Each row below holds a small network's activations on one record, seen along a few directions.
After each row come some of the record's fields: TUR, MOROV, PEFU, LUPO.
Other fields move the rows too, some of them a lot.
(in the rows, 500 means zero)
Random noise pushes rows far along 3 fixed directions. That doesn't count. These rows show it; they differ only by the noise:
[333 444 665 553 390 498 637 393 603 449 288 392 406 559 653 216 488 396
 538 779 487 679]
[592 682 462 458 400 576 720 404 554 548 369 490 420 782 660 374 626 352
 488 572 454 479]
[692 575 311 435 321 594 162 646 327 574 441 709 238 394 313 575 489 447
 647 216 269 345]
[632 636 457 389 416 588 505 433 502 561 531 476 375 700 521 416 609 444
 449 510 521 383]
[443 426 584 467 387 528 329 479 493 486 465 451 326 438 449 332 467 491
 532 598 495 522]

[761 665 365 406 502 561 601 554 462 519 468 661 444 631 465 509 598 413
 545 406 423 408] -> (TUR vaf; MOROV sis; PEFU gasis; LUPO fuger)
[425 593 523 544 347 569 451 405 462 530 435 456 440 591 565 483 533 391
 485 502 384 484] -> (TUR paga; MOROV mef; PEFU gasis; LUPO fuger)
[666 541 357 556 399 501 601 687 447 469 116 768 355 354 467 419 469 312
 761 398 155 612] -> (TUR vaf; MOROV sis; PEFU bozet; LUPO fuger)
[662 570 396 448 595 561 556 460 537 376 553 346 475 436 360 480 613 434
 501 516 487 392] -> (TUR vaf; MOROV sis; PEFU bozet; LUPO fuger)
[662 604 472 318 443 611 306 428 458 561 793 369 394 630 355 408 590 544
 284 491 669 286] -> (TUR paga; MOROV sis; PEFU bozet; LUPO fuger)
[487 677 551 455 395 599 617 303 563 533 582 319 476 823 607 332 598 392
 281 662 589 457] -> (TUR paga; MOROV sis; PEFU gasis; LUPO fuger)
[528 475 451 555 548 572 368 508 469 509 462 513 490 350 453 549 444 429
 550 372 383 464] -> (TUR paga; MOROV simo; PEFU bozet; LUPO tosa)
[280 549 583 587 441 474 736 350 589 513 466 319 668 688 729 462 482 441
 353 684 588 605] -> (TUR paga; MOROV sis; PEFU bozet; LUPO zapi)
[420 670 405 582 366 528 608 421 480 569 457 512 545 717 670 578 498 347
 440 450 429 508] -> (TUR paga; MOROV sis; PEFU gasis; LUPO zapi)
[299 432 632 544 386 494 296 442 504 497 586 422 467 491 473 415 404 520
 393 575 580 529] -> (TUR paga; MOROV sis; PEFU gasis; LUPO tosa)
[633 546 398 424 525 539 329 563 454 567 753 526 480 512 409 584 539 611
 405 385 608 327] -> (TUR paga; MOROV sis; PEFU bozet; LUPO suf)
[459 547 487 526 494 515 529 371 559 502 640 324 623 620 535 575 524 526
 334 503 625 428] -> (TUR paga; MOROV sis; PEFU bozet; LUPO suf)
[333 383 610 620 571 438 544 492 534 468 394 471 581 376 584 543 463 526
 550 548 446 622] -> (TUR paga; MOROV mef; PEFU bozet; LUPO suf)
[671 578 405 444 649 507 718 535 525 444 493 548 583 544 502 551 580 531
 528 438 553 439] -> (TUR vaf; MOROV sis; PEFU bozet; LUPO tosa)
[471 414 500 465 665 475 488 504 498 436 670 456 627 401 431 609 471 655
 478 462 648 445] -> (TUR vaf; MOROV sis; PEFU bozet; LUPO suf)
[714 609 384 419 547 525 566 485 494 549 484 571 461 550 542 546 636 451
 513 378 439 393] -> (TUR paga; MOROV mef; PEFU bozet; LUPO suf)
[517 424 529 512 607 443 605 563 504 518 357 677 500 376 573 484 489 523
 635 519 456 581] -> (TUR paga; MOROV mef; PEFU bozet; LUPO suf)
[630 596 470 457 631 487 772 579 489 598 440 702 553 601 660 576 578 538
 537 445 487 487] -> (TUR paga; MOROV mef; PEFU bozet; LUPO suf)
[414 547 636 514 421 513 618 386 577 496 450 406 480 660 602 283 516 427
 407 719 571 606] -> (TUR paga; MOROV sis; PEFU gasis; LUPO fuger)
[445 581 574 478 476 516 608 370 538 578 576 455 529 813 646 471 549 554
 360 591 639 471] -> (TUR paga; MOROV piv; PEFU gasis; LUPO tosa)
[552 551 484 442 430 533 353 478 477 551 608 506 431 539 451 425 520 548
 411 466 551 444] -> (TUR paga; MOROV sis; PEFU bozet; LUPO tosa)
[375 482 483 623 513 462 633 477 566 382 368 397 625 499 628 589 494 415
 537 572 417 624] -> (TUR vaf; MOROV sis; PEFU gasis; LUPO zapi)
[554 511 395 475 357 545 154 595 359 566 595 608 381 398 320 575 447 535
 512 274 400 377] -> (TUR paga; MOROV sis; PEFU bozet; LUPO tosa)
[466 586 497 581 482 530 768 352 612 425 418 393 568 673 641 414 566 346
 450 648 484 574] -> (TUR vaf; MOROV sis; PEFU gasis; LUPO tosa)
[565 522 431 528 501 503 616 559 503 459 376 603 527 477 511 494 509 457
 575 474 408 526] -> (TUR vaf; MOROV sis; PEFU bozet; LUPO tosa)
[560 565 354 507 590 486 646 463 562 430 463 413 658 544 542 638 584 448
 516 481 488 442] -> (TUR vaf; MOROV sis; PEFU bozet; LUPO zapi)
[739 687 384 439 505 582 703 497 505 546 358 602 457 595 574 502 648 348
 593 425 352 417] -> (TUR paga; MOROV mef; PEFU bozet; LUPO fuger)
[556 560 534 375 582 507 456 466 517 567 821 470 619 730 513 615 566 675
 291 489 728 369] -> (TUR vaf; MOROV sis; PEFU gasis; LUPO suf)
[251 338 686 530 364 494 189 385 472 493 641 320 382 465 454 371 390 610
 376 650 617 535] -> (TUR paga; MOROV piv; PEFU gasis; LUPO tosa)
[595 629 401 490 641 500 792 451 590 471 556 395 692 672 594 639 645 454
 455 526 568 441] -> (TUR vaf; MOROV sis; PEFU bozet; LUPO zapi)
[486 491 397 540 506 486 385 481 455 419 548 427 592 424 444 692 473 499
 504 418 449 447] -> (TUR vaf; MOROV sis; PEFU gasis; LUPO zapi)
[305 419 766 436 617 401 681 312 647 486 699 314 678 744 674 343 499 658
 284 827 820 603] -> (TUR vaf; MOROV sis; PEFU gasis; LUPO suf)
[678 581 474 406 566 530 553 559 473 614 595 657 447 575 519 527 592 559
 525 443 524 403] -> (TUR paga; MOROV mef; PEFU bozet; LUPO tosa)
[645 414 496 421 555 475 437 639 455 466 442 650 408 333 356 395 469 562
 642 482 463 537] -> (TUR vaf; MOROV sis; PEFU bozet; LUPO fuger)
[391 470 458 641 457 447 673 485 541 441 284 475 628 465 619 559 435 381
 573 556 349 638] -> (TUR vaf; MOROV sis; PEFU bozet; LUPO zapi)
[491 485 507 532 378 497 492 545 483 504 303 543 351 471 519 360 462 426
 608 535 359 558] -> (TUR paga; MOROV piv; PEFU bozet; LUPO fuger)
[554 523 403 552 333 545 279 584 392 491 377 563 332 324 353 453 449 382
 615 372 275 500] -> (TUR paga; MOROV sis; PEFU bozet; LUPO fuger)
[364 454 581 589 528 486 578 473 548 390 470 403 546 469 544 472 483 481
 519 582 495 618] -> (TUR vaf; MOROV sis; PEFU gasis; LUPO tosa)
[527 565 502 429 571 521 616 353 564 518 556 350 531 674 623 491 616 417
 344 590 602 426] -> (TUR paga; MOROV mef; PEFU gasis; LUPO zapi)
[526 606 538 498 407 546 531 483 494 534 502 482 442 660 562 389 521 443
 402 546 519 518] -> (TUR paga; MOROV sis; PEFU gasis; LUPO fuger)
[497 488 564 437 518 531 428 423 507 535 607 421 489 502 500 458 559 519
 417 533 566 413] -> (TUR paga; MOROV mef; PEFU bozet; LUPO tosa)

Here are new rows. What are their fields?
[423 481 502 524 575 433 610 443 537 455 549 401 665 521 551 596 492 548
 456 560 551 514] -> (TUR vaf; MOROV sis; PEFU bozet; LUPO zapi)
[803 704 419 305 574 542 623 475 511 626 676 529 460 808 494 533 657 580
 378 436 661 266] -> (TUR paga; MOROV piv; PEFU bozet; LUPO fuger)
[649 674 428 445 486 600 515 502 487 563 586 525 459 682 468 537 565 441
 415 434 533 400] -> (TUR paga; MOROV sis; PEFU gasis; LUPO fuger)
[386 395 536 551 631 406 697 497 558 374 386 428 639 376 554 519 460 511
 607 584 524 649] -> (TUR vaf; MOROV sis; PEFU bozet; LUPO zapi)
[331 373 620 548 449 462 420 454 562 472 528 328 509 430 550 364 438 515
 444 694 601 651] -> (TUR paga; MOROV sis; PEFU bozet; LUPO zapi)
[605 641 374 497 489 504 629 502 450 572 377 636 503 612 626 629 582 362
 508 372 373 446] -> (TUR paga; MOROV mef; PEFU gasis; LUPO zapi)
[379 524 531 586 503 452 659 415 505 523 396 452 590 562 624 595 536 440
 485 526 466 559] -> (TUR paga; MOROV mef; PEFU bozet; LUPO zapi)
[375 328 640 549 465 505 390 394 560 320 491 286 354 313 411 195 462 405
 524 805 488 630] -> (TUR vaf; MOROV sis; PEFU gasis; LUPO fuger)
[420 494 641 471 483 460 560 435 541 549 598 452 534 648 583 354 498 587
 360 634 660 529] -> (TUR paga; MOROV sis; PEFU bozet; LUPO tosa)
[667 663 315 463 460 508 435 596 403 631 575 693 530 602 452 732 519 520
 489 204 450 321] -> (TUR paga; MOROV sis; PEFU bozet; LUPO suf)
[314 411 680 622 455 424 750 509 569 485 246 575 535 506 689 283 390 472
 574 697 510 788] -> (TUR paga; MOROV sis; PEFU bozet; LUPO tosa)
[301 455 695 513 479 528 467 324 598 502 680 240 504 704 589 383 527 574
 292 765 722 503] -> (TUR paga; MOROV piv; PEFU gasis; LUPO tosa)
[425 562 408 638 326 459 443 661 385 582 227 835 494 455 568 646 359 430
 671 266 225 618] -> (TUR paga; MOROV sis; PEFU gasis; LUPO suf)
[485 523 447 502 504 487 504 504 483 558 532 451 526 595 533 629 527 531
 475 429 503 471] -> (TUR paga; MOROV piv; PEFU bozet; LUPO zapi)
[534 569 542 431 529 503 437 488 477 578 760 461 562 676 510 583 508 609
 318 455 716 399] -> (TUR paga; MOROV sis; PEFU gasis; LUPO suf)
[539 495 554 499 547 491 669 537 550 476 272 578 462 414 592 366 514 423
 644 566 407 586] -> (TUR paga; MOROV mef; PEFU bozet; LUPO fuger)
[571 676 437 454 463 561 608 428 469 636 597 503 533 830 604 574 588 550
 359 418 568 343] -> (TUR paga; MOROV piv; PEFU bozet; LUPO tosa)
[646 546 382 487 412 544 294 612 386 510 490 600 343 346 317 491 480 453
 577 351 366 418] -> (TUR paga; MOROV sis; PEFU bozet; LUPO fuger)
[294 459 621 583 496 442 602 438 520 525 456 485 577 637 644 539 421 570
 455 554 582 588] -> (TUR paga; MOROV piv; PEFU gasis; LUPO suf)
[270 493 566 625 430 469 491 455 511 489 487 383 601 533 601 589 418 471
 445 531 512 602] -> (TUR paga; MOROV sis; PEFU gasis; LUPO zapi)
